Each row below holds a small network's activations on one input, seen along a few directions.
In each table, some parts of the input vary, and every possible input appears once, in random order.
A made-up example of a description, with smaller parts first: one of 3 separate values, together with either a single point or one of 9 places around a ring or (one of 5 places around a ring, together with one of 6 places along a line).
Shared parts are said once, and a part with two or three values counts as separate values.
(in the rows, 128 means zero)

Other details of the inputs shift rows strongly along three fixed directions, in all tables alike. That doesn't count.

Rows:
R1: [140 144 106 144 114 132 156 142 122 114 109 117]
R2: [112 132 134 121 128 132 121 104 102 140 120 142]
R3: [134 110 102  99 156 147 187 112 104 120 115 107]
R4: [107 132 127 103 110 119 108 133 150 122 125 120]
R5: [118 124 175 131 106 140  98 140 156 147 147 175]
R6: [ 83  83 190  76 153 142 121 131 140 131 148 198]
R7: [142 135  70  89 173 130 132 103 129 150 110  66]
R8: [132 122  81 116 184 111 155 130 134 155 116  63]
R9: [144 140 134 159  51 140 186  82  88 105 124 155]
R10: [157 146  79 173 139 102 167 118 103 121 116  94]
R11: [ 75 100 161  63 182 151  95 129 142 130 167 162]
R12: [117 133 128 129 133 129 109 147 160 149 130 127]
R13: [116 120 125 120 135 141 117 132 130 127 131 103]
R14: [131 132 113  98 161 111  92 129 126 147 106  83]
R15: [136 129 127 168 106 121 200 114  86 122 122 151]
R16: [182 146  87 189 106  86 173 143  98 115  93  72]
R17: [124 135 102 101 168 124  95 150 146 133 140  96]
R18: [128 133 128 136 100 114  76 178 143 123 135 119]
R19: [159 148 103 136 130 121 113 151 139 132 115  59]
R20: [113 106 142  88 189 155 209  86 121 154 127 149]
R21: [155 127  59 123 183 102 150 122 129 140 117  73]
R22: [135 118 123 144 133 138 170  89  97 113 133 157]
R23: [136 147  97 149 131  97  65 171 169 132 127 105]
R24: [130 146 157 149  68 134 120 102 124 118 129 159]
R25: [ 93 110 198  70 150 169 164 121 114 132 159 197]
R26: [131 124 152 154 107 101  74 161 152 140 138 120]
R27: [154 152 122 139 135 144 176 108  99 112 127 122]
R28: [123 110 136 110 166 153 199  84 111 133 116 132]
R29: [156 142 127 179 110 121 173 102 105 114 121 155]
R30: [133 132  69 116 198 106 152 127 141 136 112  80]
R31: [125 114 140 110 123 104  48 187 156 116 131  97]
R32: [143 114  85  99 187  98 148 150 144 143 103  73]
R33: [142 157 141 196  52 145 128 130 124 111 122 151]
R34: [162 152 110 160 103 116  85 152 143 110 122 111]
R35: [106 118 157 160  92 123  81 143 149 122 133 158]
R36: [135 126 116  85 187 132 197 128 114 146 121 103]
R37: [126 123 114 100 154 149 171  73  91 146 110 136]
R38: [142 115 104 123 147  82  86 176 143 122 110  63]
R39: [160 155 116 160  62  95 109 139 123 105 110  80]
R40: [124 126  95 115 156 134 121 137 149 128 107  71]
R41: [133 123 141 152 115 113  90 133 137 109 130 148]
R42: [127 125 105 134 114 104  67 181 158 110 112  89]
R43: [147 141 114 132 132 137 170  81  93 132  90 121]
R44: [117 116 156 165  82 117 125 139 107 109 134 167]
R45: [142 133 127 145 141 102 120 136 127 126 134 121]
R46: [ 84 105 168  85 140 119  60 181 167 153 166 168]
R47: [136 131 125 103 176 145 190 111 119 153 125 104]
R48: [124 143 142 109 118 132 139 101 118 130 133 120]
R49: [135 136 132 127 137  97  47 177 166 138 147 112]
R50: [141 130 143 146 112 167 192  87  99 111 114 139]
R51: [ 94  88 151  89 153 137  91 130 154 149 150 150]
R52: [111 129 125  94 131 141 192  90 101 124 126 124]
R53: [167 142  53 127 176 117 167 120 124 141 114  69]
R54: [113 129 133 130 134 145 130 118 126 105 132 149]
R55: [152 121 104 167  93  86  97 166 137 130 122 115]
R56: [ 70  91 162  67 180 126 114 150 162 151 151 177]
R57: [136 141  94  77 192 138 165  93 113 146 110  67]
R58: [109 117 116 108 189 145 194  88 109 120 123 143]
R59: [150 136 127 146 120 146 173 107  99 113 113  94]
R60: [107 143 133 118 112 137 132 103 132 128 128 141]
R61: [170 141  94 180  78  99 115 162 129 128 116 107]
R62: [118 117 110 132 143  88  35 171 159 123 140  98]
R63: [110 111 128 131 127 100  42 169 164 138 137  99]
R64: [130 115 134 138 134 149 206  83 101 144 134 160]
R65: [134 123 161 152  76 137 125 136 117  98 124 164]
R66: [132 122  81  65 211 145 153 117 135 144 133  91]
R67: [126 117  99 110 148 118 120 156 127 119 117  79]
R68: [134 137 180 172  73 144 125 114  97  89 146 183]
R69: [128 122 122 114 117 124  39 172 176 146 143 105]
R70: [133 146 147 163  91 169 196  94  88 122 134 160]
R71: [ 89  98 167  56 185 155  98 124 152 127 156 166]
R72: [115 107 121  84 171 147 120 117 133 125 144 131]
R73: [172 155 109 180  77 124 105 148 139 118 107  90]
R74: [172 148 107 196 103 106 160 113  89  94 108 102]
R75: [104  93 166 122 105 123  92 145 134 124 149 184]
R76: [ 88  96 174  69 130 141  53 171 168 144 170 184]
R77: [140 160 123 176  55 111 103 120 117 116 127 119]
R78: [ 72 117 168  52 177 175 152  76 113 153 158 183]
R79: [127 125 190 183  64 136 132 113 103 111 140 180]
R80: [108 123 147 121 127 126  81 158 158 155 152 137]
R81: [118 157 161 174  58 149 121  95 109 114 131 191]
R82: [144 132 119 124 114 111  74 180 160 124 119 102]
R83: [135 138 108 142 123 113 133 158 141 132 115 119]
R84: [150 133 116 126 144 135 199 121 112 133 110 127]
R85: [111 130 102  96 163 116  85 130 144 147 102 100]
R86: [137 134 166 180  58 148 136 116 118 136 148 193]
R87: [126 142 162 160  44 143 126  91 108 119 144 187]
R88: [ 78 118 161  60 192 179 167  98 131 135 158 194]
R89: [ 86  96 198 104 102 170  92 119 139 131 169 206]
R90: [148 143  98 183 113 118 174 117 119 129 103 107]
R91: [140 146 119 126 119 131 107 111 131 132 115 115]
R92: [135 138 142 132  74 122 124 119 129 111 120 133]
R93: [123 137 132 135 137 131 135 126 123 134 148 153]
R94: [139 135 121 120 153 125 123 133 144 136 132 132]
R95: [133 131 141 199  58 112 134 138 110  95 113 163]
Description of these inputs: one of 5 separate values, together with either one of 4 places along a line or (one of 3 separate values, together with one of 5 places around a ring).
- Changing only the choice among 5 separate values turns R32 into R56. The same change can be made to R65. Which row results? => R42
- Changing only the choice among 5 separate values turns R95 into R44. The same change can be made to R4. Which row results? => R52
- Changing only the choice among 5 separate values turns R47 into R80. The same change can be made to R68. Which row results? => R11
- Change only the place on the ring of 5 in R11. List by row number the other rows that result. => R10, R17, R62, R93

Rows:
R96: [129 134  75  59 186 137 135  96 135 164 132  93]
R97: [140 141 112 133 105 121  93 180 154 121 122  92]
R98: [141 128 167 156 114 149 158 113 116 128 151 184]
R99: [106 106 151 122 114 128  53 174 155 114 148 137]
R100: [ 90  89 154  77 135 120  37 186 192 141 143 132]
R101: [121 140 145 164  79 124 119 150 144 134 141 176]
R102: [122 106 160  92 152 154 188 102 103 138 124 142]
R103: [124 124  87 100 202 129 156 119 124 124 123 114]
R104: [144 169 120 171 108 143 148  92 117 130 115 131]
R105: [142 144 161 157  65 121 126 148 115 123 124 139]
R106: [156 154  73 140 116 113  86 125 135 121  92  35]
R107: [ 96  91 145  53 180 146  81 166 174 142 144 124]
R108: [117 114 115 125 160 123  85 159 154 135 144 126]
R109: [157 147  81 117 179 116 195 123 115 158 105  72]
R110: [168 142  54 137 184  89 160 120 105 129  90  50]
R111: [ 87 118 130  62 190 138  55 118 172 164 150 127]
R112: [127 113 156 148  76 113  92 149 141 125 123 136]
R113: [105 116 139 111 138 155 213  83  86  98 118 168]
R114: [160 167  86 175  81 105  61 143 145 116  92  37]
R115: [137 139 141 180  64 122  96 146 114  78 124 152]
R116: [ 97  95 152  97 147 100  36 172 190 166 149 144]
R117: [130 132  93 102 144 127 167 145 137 131 107  79]
R118: [ 84  95 142  84 191 160 196  91 119 144 149 181]
R119: [129 122 140 126 171 154 203  90  95 127 148 158]
R120: [147 129  58 116 168  97 178 114 103 113  79  40]
R121: [116 122 126 132 148 117 168  95 104 125 123 157]
R122: [116 111 169 114 130 148 139 123 113 112 152 154]
R123: [133 132 161 146  94 125 111 130 110  87 138 156]
R124: [121 108 168  87 154 162 168 114 121 127 144 152]
R125: [ 85  93 151  83 191 147 194  83 111 153 148 176]
R126: [155 140 132 219  46 116 119 140 129 115 122 164]
R127: [136 165 158 169  64 159 153  89 102 108 114 151]
R128: [171 142  82 185 112 107  93 169 150 126 112  87]
R129: [141 148 117 143 108 154 167  63  94 132 130 155]
R130: [129 135 127 107 111 164 167  69  93 123 124 136]
R131: [154 149 100 125 158 119 144 148 141 143 133  93]
R132: [ 94 103 174  87 134 107  37 164 149 123 144 148]
R133: [123 116 174 149  91 138 148 114  91 114 135 164]
R134: [148 145 132 130 110 128 138 151 129 119 130 105]
R135: [172 180  77 212  79 103  80 126 138 124  98  64]
R136: [124 114 133 146 103 118 147 120 107 116 118 120]
R137: [ 96 115 138  84 164 114 112 148 162 169 145 141]
R138: [118 117 152 167  67 133 133 130 113 100 130 162]
R139: [ 90  93 163  86 170 108  35 167 169 161 164 150]
R140: [139 148 142 138  45 146 114  99 106 117 135 157]
R141: [158 123  75 105 207 116 177 122 125 160 101  58]
R142: [118 133 167 142  72 136 169 119 109 124 128 167]
R143: [166 145  70 140 174  94 125 137 128 115 113  66]
R144: [116 128 134 162 104 116 119 124 124 109 133 178]
R145: [123 140 140 141 117 140 124 151 142 137 147 166]
- Changing only one part turns R109 into R105. The same change can be made to R144. Which row results? => R113
- Changing only one part turns R118 into R138. The same change can be made to R98. Which row results? => R124
- Describe the family of inputs behind these rows. => one of 2 separate values, together with either one of 5 places along a line or (one of 4 places along a line, together with one of 5 places around a ring)
- Change only the choice among 2 separate values in R119. List by row number the other rows that result. => R122
- Change only the place on the ring of 5 in R117. List by row number the other rows that result. => R97, R105, R134, R142
- Change only the place on the line of 5 in R106. List by row number the other rows that result. => R114, R127, R130, R140
- A walk changes only the place on the line of 5. It starts at R104 and steps to R135. List the rest of the walk in order. => R111, R129, R96
